A small network was shown many inputs. Here are its activations along a few directions, one row for each input.
In each table, some parts of the input vary, and every possible input appears once, in random order.
A made-up example of a description, with smaller parts first: one of 3 separate values, together with either a single point or one of 9 places along a line or (one of 6 places along a line, together with one of 8 places around a ring).
Shared parts are said once, and a part with two or three values counts as separate values.
In the rows, 128 means zero.

Other details of the inputs shift rows strongly along two fixed directions, in all tables alike. That doesn't count.

A family of inputs:
x1: [153 149 121  93 129 141 145 101 167  38 160 122]
x2: [103 104 137 150 124 117 114 135 108 196  98 124]
x3: [101 117 160 135 143 119 139 100 121 158 122 136]
x4: [122 134 146 152 131 111 126 141  98 177 127 150]
x5: [ 92 109 153 142 147 131 137 101 114 164 117 128]
x6: [111 105 103 103 121 153 123 109 146 106 116  93]
x7: [130 148 166 138 148 113 152 107 127 120 153 155]
x8: [104 105 138 151 125 118 114 134 109 194  97 125]
x9: [150 134 105 118 112 133 118 141 145  97 131 115]
x10: [129 144 165 140 159 119 156 112 129 114 148 156]
x11: [127 145 165 135 156 116 158 112 128 118 151 156]
x12: [145 119  79 120 101 137 102 175 128 131 109 106]
x13: [146 119  80 124 103 138 101 175 129 129 107 106]
x14: [130 149 166 136 146 117 147 101 123 118 152 156]
x15: [125 130 149 162 140 110 131 151 106 174 122 150]
x16: [104 132 176 110 160 127 166  59 144  98 151 143]
x17: [149 125  83 123  90 132  93 166 129 132 113 106]
x18: [149 125  83 121  89 131  94 166 129 132 114 106]
x19: [125 143 161 135 157 121 155 111 122 119 148 156]
x20: [144 133 101 111 112 139 117 139 136 101 130 117]
x21: [ 90 109 152 140 145 128 137 103 113 168 118 128]
x22: [144 133 100 110 111 138 117 139 136 102 131 117]
x23: [112  94  81 111 101 149 101 141 133 143  96  82]
x24: [152 149 120  93 127 143 139  98 162  40 157 122]
x25: [125 131 149 160 139 109 131 151 106 175 123 150]
x26: [154 148 121  96 131 143 144 101 168  36 158 122]
x27: [124 133 147 156 134 114 125 140  99 173 124 150]
x28: [145 120  79 119 100 136 103 175 128 132 110 106]
Description of these inputs: one of 4 places along a line, together with either one of 2 separate values or one of 5 places around a ring.
- The inputs of x4 and x20 match in every part but the place on the line of 4. If x16 is changed in the same way as x4 into x20, which row does it become? => x2
- Which other rows does x12 become when the place on the line of 4 takes its other values? List them by row number. => x13, x19, x28
- Which other rows does x26 become when the place on the ring of 5 takes its other values? List them by row number. => x10, x13, x24, x27
- Which other rows does x6 become when the choice among 2 separate values takes its other values? List them by row number. => x2

A family of inputs:
x29: [153 108  67 125  74 116  81 212 158 149  81  86]
x30: [120 158 140 119 155 147 170 100 109  89 181 148]
x31: [167  96  51 137 101 132  86 225 125 135  89  92]
x32: [136 125 161 118 183 121 177 115 153  77 137 152]
x33: [ 84  91 156 112 162 142 166  49 152 112 135 107]
x34: [140 138 151 129 170 120 179 113 142  83 167 145]
x35: [106  75  66 119  60 139  70 145 153 172  80  41]
x36: [114 128 164 171 130 102 118 147 131 195 101 144]
x37: [139 123  56  64 118 182 119 146 164  45 116  91]
x38: [161 103  50 144  88 142  82 209 123 138  90  87]
x39: [130 116 145 175 155 100 137 175 101 181 117 152]
x40: [135 136 158 140 175 144 156  91 139  75 141 147]
x41: [150 171 163 117 124 117 138  79 121  82 177 165]
x42: [111 109 147 168 152 117 142 151 119 199  98 141]
x43: [162 116  59 102  60 117  72 196 131 156  87 103]
x44: [150 165 162 108 133 106 145  93 129  84 176 167]
x45: [120 153 140 109 165 136 178 113 119  88 181 150]
x46: [151 108  70 133  76 133  67 198 156 149  73  84]
x47: [128 127 163 124 181 136 167  98 158  80 130 149]
x48: [123 103  74  52  68 155  89  75 166  63 112  62]
x49: [147 121  55  58 120 167 129 162 160  41 124  94]
x50: [ 91  88 162 114 170 142 155  55 147 100 125 115]
x51: [ 88 100 160 140 108 107  97  88  84 209  97 126]
x52: [111 108 151 168 157 116 135 154 120 191  89 147]
x53: [ 82  90 165 163 123 109 104 106 115 207  95 110]
x54: [141 156 161  96 132 107 162  85 142  98 165 158]
x55: [133 144 155 186 114  98 120 150 102 191 139 141]
x56: [139 145 174 121 156 106 160 108 163  82 149 150]
x57: [123 138 152 147 110 104 117 127 103 207 116 155]
x58: [129 148 148 162 105 110 106 120  85 200 127 154]
x59: [102 145 146 101 167 152 177  91 139  97 154 145]
x60: [104  86  57  52 109 187 111  99 153  61 110  59]
x61: [168 138  76 102  91 159  92 132 181  37 125  82]
x62: [141 152 148 162  99  99 110 134  76 195 145 158]
x63: [102 143 150 101 172 151 170  95 140  89 145 151]
x64: [147 141 157 141 169 132 160 106 128  72 158 151]
x65: [138 134  50  77 109 188 111 137 152  44 127  88]
x66: [120 107 146 163 154 101 153 167 114 196 106 144]
x67: [130 135 158 149 119 104 106 132  98 195 107 163]
x68: [109 132 134 155 150 116 135 174  78 186 132 157]
x69: [123 136 156 147 115 103 109 130 105 199 107 161]
x70: [ 85 111 175 116 140 126 143  46 164 107 136 109]
x71: [147 143 152 156 117  88 106 153  80 186 135 169]
x72: [164 129  73  78  90 137 124 150 200  49 131  79]
x73: [ 84  90 161 112 167 141 159  53 154 104 126 113]
x74: [ 57  86 140 136 141 137 127 107  86 212  97 117]
x75: [108 154 141 116 162 159 167  84 120  91 165 143]
x76: [139 167 163 116 130 129 134  64 130  87 159 160]
x77: [130 127 160 117 179 120 180 113 159  81 137 150]
x78: [173 138  73  91  91 135 108 158 187  36 142  87]
x79: [148 100  47 143  89 155  84 191 132 150  83  76]
x80: [133 143 159 186 119  98 112 154 104 184 130 147]
x81: [149 161 171 143 143 118 144  98 140  74 170 149]
x82: [115 152 147 118 170 159 156  89 115  80 155 151]
x83: [139 135 160 179 132  87 116 170 106 181 129 151]
x84: [100 122 139 141 154 117 145 169  93 191 112 155]
x85: [146 111  40 117  96 147  85 225 102 140 104  96]
x86: [130 159 171 140 145 128 143  81 157  82 154 143]
x87: [147 117  41 126  87 159  78 211  93 140 104  94]
x88: [131 160 166 139 140 129 151  77 155  90 163 136]
x89: [ 57  87 135 134 137 139 135 102  86 216 107 111]
x90: [145 166 165 118 133 129 130  67 123  83 159 162]
x91: [140 146 147 153 108  88 117 148  85 197 145 161]
x92: [ 92 122 165  93 120 126 143  25 132 116 148 118]
x93: [118 118 147 183 152 124 124 146 103 184 101 145]
x94: [155 131  74  84  88 152 114 134 205  53 124  76]
x95: [150 138  49  79 103 176 115 152 142  39 144  92]
x96: [130 123 142 185 141 113 136 158  90 189 127 143]
x97: [138 133 156 144 121  89 116 149  94 193 115 166]
x98: [133 138 154 177 123  86 127 164 111 192 138 143]
x99: [130 104  39 102  92 147 105 215 122 158  93  87]
x100: [157 170 164 119 127 118 134  81 114  78 176 166]
- What is each input in this table made of? => one of 3 separate values, together with one of 4 places along a line, together with either a single point or one of 5 places around a ring
- The inputs of x84 and x77 match in every part but the place on the line of 4. If x99 is changed in the same way as x84 into x77, which row does it become? => x66
- The inputs of x81 and x87 match in every part but the place on the line of 4. If x94 is changed in the same way as x81 into x87, which row does it become? => x59
- List by row number the other rows that have the place on the line of 4 and the choice among 3 separate values in common with x79. => x33, x34, x42, x66, x96
- Which other rows does x80 become when the choice among 3 separate values takes its other values? List them by row number. => x55, x81
- Start at x75 and move only the place on the line of 4, one step at a time. The first step leads to x79. Which rows follow, in order? => x88, x58
- Which other rows does x49 become when the place on the ring of 5 takes its other values? List them by row number. => x37, x82, x85, x87
